A small network was shown many inputs. Here are its activations along a few directions, one row for each input.
In each table, some parts of the input vary, and every possible input appears once, in random order.
A made-up example of a description, with smaller parts first: line(6) and (point or line(9) or (values(3) and ring(5))).
Shared parts are said once, and a part with two or three values counts as separate values.
(in the rows, 128 means zero)

Other details of the inputs shift rows strongly along two fixed directions, in all tables alike. That doesn't count.

Table:
x1: [157 122 202 164 178 131  95 175 106  53 205 137  82]
x2: [143 143 150 137 137 122 116 136 131 140 163 136 127]
x3: [115 120  64 100  66 123 143 118 109 150  38  97 189]
x4: [113 106 117 149 114 141 144 120  42 149  60  74 122]
x5: [114 124  83 107  97 130 159  78 110 205  56 113 169]
x6: [108 175  99 118 105 124 126 122 197 105 134 127 133]
x7: [110 202  82 111  94 118 132 131 242 116 142 141 136]
x8: [142 119 150 117 151 122 122 124 135 137 155 158 131]
x9: [144  93 199 147 178 136  97 176 127  40 190 145  78]
x10: [149  71 200 136 194 135 100 164 126  59 197 163  89]
x11: [140 162 112 108 122 118 138 114 188 160 147 165 149]
x12: [117 194 107 132 110 120 128 132 180 131 146 116 134]
x13: [118  67 154 139 145 137 121 144  58  87 111 106  92]
x14: [149  82 172 154 150 136 118 133  35 131 127 117 112]
x15: [105  65 105 122 122 139 144  98  56 144  62 104 131]
x16: [132 215 105 123 105 117 127 118 226 166 159 141 162]
x17: [149 187 157 146 146 123 109 170 194  83 208 154 103]
x18: [133 197 100 100 114 114 130 100 229 160 158 165 167]
x19: [110  61 102 121 119 137 151 109  59 150  60 107 123]
x20: [119 144  78 127  82 127 157  97  97 207  63  99 155]
x21: [119  39 152 129 158 138 128 129  43 111 106 122 104]
Description of these inputs: point or (values(4) and ring(5)).
Question: Change only the ring(5) part in x2. List by row number the other rows that result.
Answer: x8, x12, x13, x21

Table:
x22: [130 112 144 132 142 133 120 109  95 131 127 119 141]
x23: [124 135  98 106 111 124 138 114 166 150 113 146 150]
x24: [142  95 160 142 156 130 126 128  71 129 145 136 100]
x25: [139 119 142 144 138 131 128 124  86 146 133 124 121]
x26: [126 104 138 133 145 130 136 122 103 145 132 131 107]
x27: [122 127  97 104 102 124 134 111 144 141  94 128 168]
x28: [152 151 141 127 132 117 117 151 155 119 169 159 133]
x29: [111 116  89 117 109 129 154 105 117 175  85 121 132]
x30: [101 131  95 128 111 135 153 100 118 157  78  98 121]
x31: [125 194 113 132 116 126 128 121 187 130 147 126 134]
x32: [ 96 178  99 119 118 123 126 116 207 118 146 122 128]
x33: [152 129 174 140 163 128 107 136 130 112 183 152 122]
x34: [159 128 177 135 155 125 103 151 131 110 179 152 132]
x35: [139 139 133 127 133 124 128 154 169 107 160 159 108]
x36: [129 176 103 129  96 122 138 131 150 159 116 117 146]
x37: [126 119 129 131 136 130 137 137 132 127 132 138 102]
x38: [114 144 103 135 105 133 143 119 126 152  87  94 136]
x39: [151 126 146 118 137 122 115 148 159 110 160 164 137]
x40: [132 145 138 130 128 121 106 154 151  78 159 132 126]
x41: [141 134 134 134 122 127 125 145 120 106 126 127 125]
x42: [135  70 159 128 161 135 126 130  87 120 132 144 107]
x43: [133 130 151 124 157 126 119 124 162 126 170 155 118]
x44: [115 187  92 111  99 117 119 140 226  98 148 136 150]
x45: [133 116 142 147 133 133 132 142  96 138 122 114 112]
x46: [118 113 133 139 119 132 119 138  79 109 105  90 130]
x47: [129 101 147 130 143 133 120 120 104 131 123 115 141]
x48: [126 156 107 128 111 123 137 122 154 168 123 122 145]
x49: [123 114 132 138 133 136 137 116  81 127 105 109 106]
x50: [104 150 104 134 110 131 126 110 125 128 109  93 136]
x51: [129  83 153 139 154 139 131 143  89  99 124 126  89]
x52: [118 126 104 123 109 130 140 102 114 180  85 106 156]
x53: [117  71 134 118 144 135 132 109  84 130 100 123 127]
x54: [133 109 141 128 142 130 127 106  96 143 129 133 126]
x55: [126 114 131 140 130 132 140 118  78 143 112 118 104]
x56: [154 138 177 129 157 123  95 149 156  91 191 152 141]
x57: [138  92 153 135 148 135 125 156 109  84 135 140  95]
x58: [118 149  99 138 102 131 147 108 102 171  89 102 132]
x59: [139 117 136 130 126 130 126 152 123  98 125 132 118]
x60: [150  99 157 145 139 130 124 159  69 109 130 132 107]
x61: [112 140 104 111 117 126 134  85 136 155 108 120 154]
x62: [103 157 102 129 106 127 126 123 158 127 115  96 141]
x63: [151  79 154 135 141 129 125 156  77 114 131 143 113]
x64: [126 135  93 122  93 126 147 132 126 150  89 123 137]
x65: [119 106 130 139 135 135 144 122  90 146 110 118  98]
x66: [155 149 149 120 140 118 109 145 168 110 175 164 143]
x67: [110 171 108 106 128 120 126  98 214 142 151 143 151]
x68: [118 152 137 132 139 126 111 131 159  90 166 129 112]
x69: [126 171 109 130 100 126 133 129 150 140 112 109 146]
x70: [121 120  90 114 104 125 150 118 128 162  92 132 138]
x71: [135  96 135 120 128 128 122 122  82 125 104 123 151]
x72: [110  90 116 125 123 134 129 135  98  99  99 110 116]
x73: [114 112  94 103 110 128 140 103 135 145  86 127 157]
x74: [154 162 153 134 137 118 112 153 164 123 184 152 134]
x75: [112 136 131 125 140 127 116 141 174  84 161 135 110]
Question: Changing only one part turns x40 into x60. The same change can be made to x44. Which row results?
Answer: x64
Question: Changing only one part turns x66 into x41. The same change can be made to x33. Which row results?
Answer: x31
Question: What do these inputs look like to the network?
Answer: line(6) and ring(9)
Question: Change only the line(6) part in x24. List by row number the other rows that result.
Answer: x49, x54, x55, x61, x68
Question: Change only the ring(9) part in x22. List by row number the other rows that result.
Answer: x27, x47, x53, x56, x61, x67, x71, x73

Table:
x76: [166 127 192 162 164 136 107 170 111  87 181 140  98]
x77: [132 174 105 125 106 125 144 104 162 196 110 122 164]
x78: [117  71 124 121 131 135 149 115  62 148  81 121 109]
x79: [124  78 136 120 135 133 132 106  52 135  88 113 135]
x80: [134  65 161 134 163 138 128 138  90 127 133 140 103]
x81: [ 93 179  82 129  94 122 137 111 155 156 111  92 134]
x82: [148  90 177 140 173 134 116 162 115  73 173 163  78]
x83: [142 171 116 117 121 116 125 146 202 111 168 167 130]
x84: [127 226 107 126  97 116 127 138 221 144 149 121 150]
x85: [118 200  94 116 104 123 122 117 227 117 146 133 162]
x86: [139  78 161 136 154 137 118 131  60  91 123 127 114]
x87: [118  80 135 143 143 137 135 105  51 169 106 105 117]
x88: [131 184 101 118  99 120 147 103 156 184 109 127 155]
x89: [133 126 158 123 163 129 113 128 180 112 177 154 122]
x90: [104 125  95 125 110 127 149  87  83 182  89 105 129]
x91: [121 101  94 117 105 129 150 111 101 184  74 117 154]
x92: [123 147  86 107  93 119 134 103 154 180  99 126 185]
x93: [123 140 143 129 140 125 119 162 177  88 164 139 103]
x94: [160 167 159 142 143 125 119 147 154 114 175 153 116]
x95: [150  85 154 135 139 129 116 144  64 101 127 137 123]
x96: [125  74 154 144 151 145 125 131  74  93 113 110  99]
x97: [130  75 151 146 148 142 130 150  83  97 120 124  90]
x98: [151 106 182 140 153 123  93 178 112  65 178 139 116]
x99: [113 105 103 115 114 133 139  90  98 173  74 104 166]
x100: [104 113  91 118 109 135 150  91 100 148  65 104 131]
x101: [100 199  94 110 106 119 127 120 237 118 142 123 143]
x102: [130 159 143 150 145 129 112 142 162 101 187 136 103]
x103: [142  97 186 128 179 130 109 140 128  80 183 159  93]
x104: [136 144 142 129 131 119 115 171 169  90 168 141 117]
x105: [116 159  69 119  81 126 148 122 163 154  88 116 153]
x106: [100 116  98 121 100 131 136 111  86 138  63  79 150]
x107: [145 169 128 108 122 111 112 134 192 121 173 168 155]
x108: [117  95 124 146 132 135 139 108  43 144  99 105 102]
x109: [148 134 147 117 142 117 120 151 164 110 176 171 121]
x110: [121 119  90 126  88 131 137 116  92 148  69 100 160]
Question: What do these inputs look like to the network?
Answer: line(5) and (values(2) or ring(5))
Question: Changing only the line(5) part turns x107 into x98. The same change can be made to x79. Which row results?
Answer: x106
Question: Start at x89 and move only the ring(5) part, one step at a time. The first step leads to x99. Which rows follow, in order?
Answer: x92, x91, x80
Question: Change only the values(2) part in x84. List by row number the other rows that result.
Answer: x81
